Each row below holds a small network's activations on one record, seen along a few directions.
Here are examples, each followed by its value of one field, C.
The largest differences between rows may come from other fields.
Random noise pushes rows far along 2 fixed directions. That doesn't count. These rows show it; they differ only by the noise:
-179,191,325,378,-60,-87,111,-35,12,179,137,28,115,44,63,210,328,163,-276,-70,161,-75
381,46,-248,-100,288,129,-43,-95,-377,-49,-115,271,233,-379,-51,-62,-245,-153,158,-142,262,126
5,77,-20,53,101,-3,17,-39,-48,74,10,122,37,-114,-26,9,87,-38,-58,-55,27,13
276,73,-143,-12,223,89,-15,-83,-303,-7,-69,226,210,-300,-30,-12,-139,-95,78,-128,241,89

97,-170,-125,-166,141,112,-161,-15,179,-201,-44,-15,-205,58,-58,-201,-179,-293,105,-30,-334,78  c7
142,192,-465,-293,224,-429,-203,-324,-420,445,-450,-241,116,-303,-89,-46,100,-72,-83,100,576,339  c6
-261,-254,184,35,-158,29,78,238,574,-178,242,-58,-444,365,14,-57,195,-8,-5,168,-673,-267  c5
-408,30,251,139,-281,-198,11,134,516,58,164,-267,-298,262,2,-5,401,5,-206,67,-399,-153  c4
121,49,-249,-142,51,-30,-121,-53,-137,171,-160,-59,122,-72,-141,-104,-202,-209,-50,70,137,67  c9
174,-17,-221,-113,92,104,41,62,-187,-63,-141,163,51,-191,144,-188,-319,37,173,-52,134,107  c1
-205,56,-207,-238,-65,-321,-216,-249,-122,269,-179,-160,-85,49,-182,-120,306,-87,-184,-45,107,141  c8
-599,-50,111,-188,-60,-164,6,109,612,197,84,-234,-386,372,-95,37,267,63,-300,133,-478,-80  c3
78,267,333,354,-85,-241,56,-73,-368,108,168,-93,523,-130,174,433,106,262,-241,-64,867,7  c3
156,-201,-654,-574,265,72,-70,29,25,-37,-343,154,-331,-127,15,-588,-362,-246,269,125,-431,122  c1
-31,-282,-322,-155,-123,54,-133,119,320,-64,40,-11,-562,200,-60,-83,47,-145,89,209,-588,-75  c6
-285,-60,480,418,-144,120,254,245,223,40,316,167,-96,340,186,137,191,234,-224,-13,-208,-214  c1
-303,88,347,341,-40,-89,-97,-231,-20,129,-69,-194,182,4,77,193,196,110,-203,-22,171,128  c7
-250,-64,-59,-117,-106,-44,-176,-2,142,72,-70,-99,-236,255,-155,-170,188,-185,-99,-10,-366,0  c8
-313,-50,-92,-141,-103,-61,-12,-46,369,150,164,-187,-208,256,-160,-53,194,28,164,208,-339,-28  c7
-284,60,-6,-122,-142,-57,-55,84,235,85,-39,-183,-168,28,-151,-73,151,-58,-72,22,-221,-18  c4
-809,97,-201,-252,-255,-645,-218,-195,353,437,-134,-447,-462,181,-235,-130,680,21,-260,133,-282,158  c8
-115,-54,-362,-425,108,-42,-84,-180,84,51,-138,31,-291,-93,55,-120,59,-58,-47,252,-389,89  c2
-160,-152,-99,-248,-52,-50,-51,157,433,-118,89,-35,-386,62,-23,-168,80,-142,47,102,-483,-81  c5
3,229,141,74,-125,35,116,-6,-117,-36,1,18,301,-73,88,192,94,178,-184,-42,336,-67  c2
-251,273,436,298,-260,-282,192,12,62,84,171,-235,313,130,119,298,395,252,-379,45,382,-134  c2
448,-48,-796,-604,349,-18,-282,-275,-491,83,-464,4,137,-478,-251,-355,-608,-460,310,91,90,369  c9
-431,21,313,195,-94,-167,110,-136,405,239,22,-18,-201,45,-30,10,484,186,-286,142,-224,-125  c5
-440,-69,-54,-300,-113,-320,-70,117,514,47,72,-275,-420,221,-61,-81,278,-89,-73,92,-478,27  c3
-197,74,115,-22,-69,4,46,-135,88,143,-22,-224,-156,-9,-250,-155,65,50,-211,95,-86,19  c4
48,-65,81,336,-201,73,-16,46,94,102,226,-15,-70,210,41,99,101,112,92,21,-32,19  c6
-191,-42,-474,-360,49,-84,-189,13,322,160,-54,-89,-412,65,-211,-168,-88,-303,-9,177,-606,143  c9

Which value of C does each new row have?
527,-90,-344,-411,253,100,63,-85,-339,-401,-232,106,118,-249,-88,-265,-458,-267,426,5,82,50  c2
-327,272,223,231,-148,-527,-114,-410,-355,448,-78,-287,197,1,-85,213,408,289,-372,-98,650,217  c8
233,96,-113,-121,177,22,-29,-274,-424,31,-153,127,255,-300,154,131,-151,138,-49,56,393,152  c2
321,92,-323,-290,186,-30,-251,-230,-304,7,-62,38,215,-405,-94,-81,-271,-133,395,-6,380,274  c7
105,60,-79,-122,31,90,-124,-61,-178,56,-125,-75,67,-32,-140,-164,-119,-131,-42,-72,36,28  c4
206,-198,19,-60,169,94,111,85,-107,-126,104,180,15,-23,138,-75,-301,-9,54,-15,94,42  c1
251,-144,-7,-63,167,142,57,39,-129,-257,146,239,60,-25,40,53,-111,-27,79,51,-57,-19  c2
266,-86,-102,-42,238,266,-142,-7,-215,-189,-136,221,203,-180,-64,-24,-264,-226,179,-144,123,72  c7
-198,13,228,158,-19,61,-87,-33,91,25,-5,-89,50,112,-9,106,87,-7,-170,-79,-10,31  c7
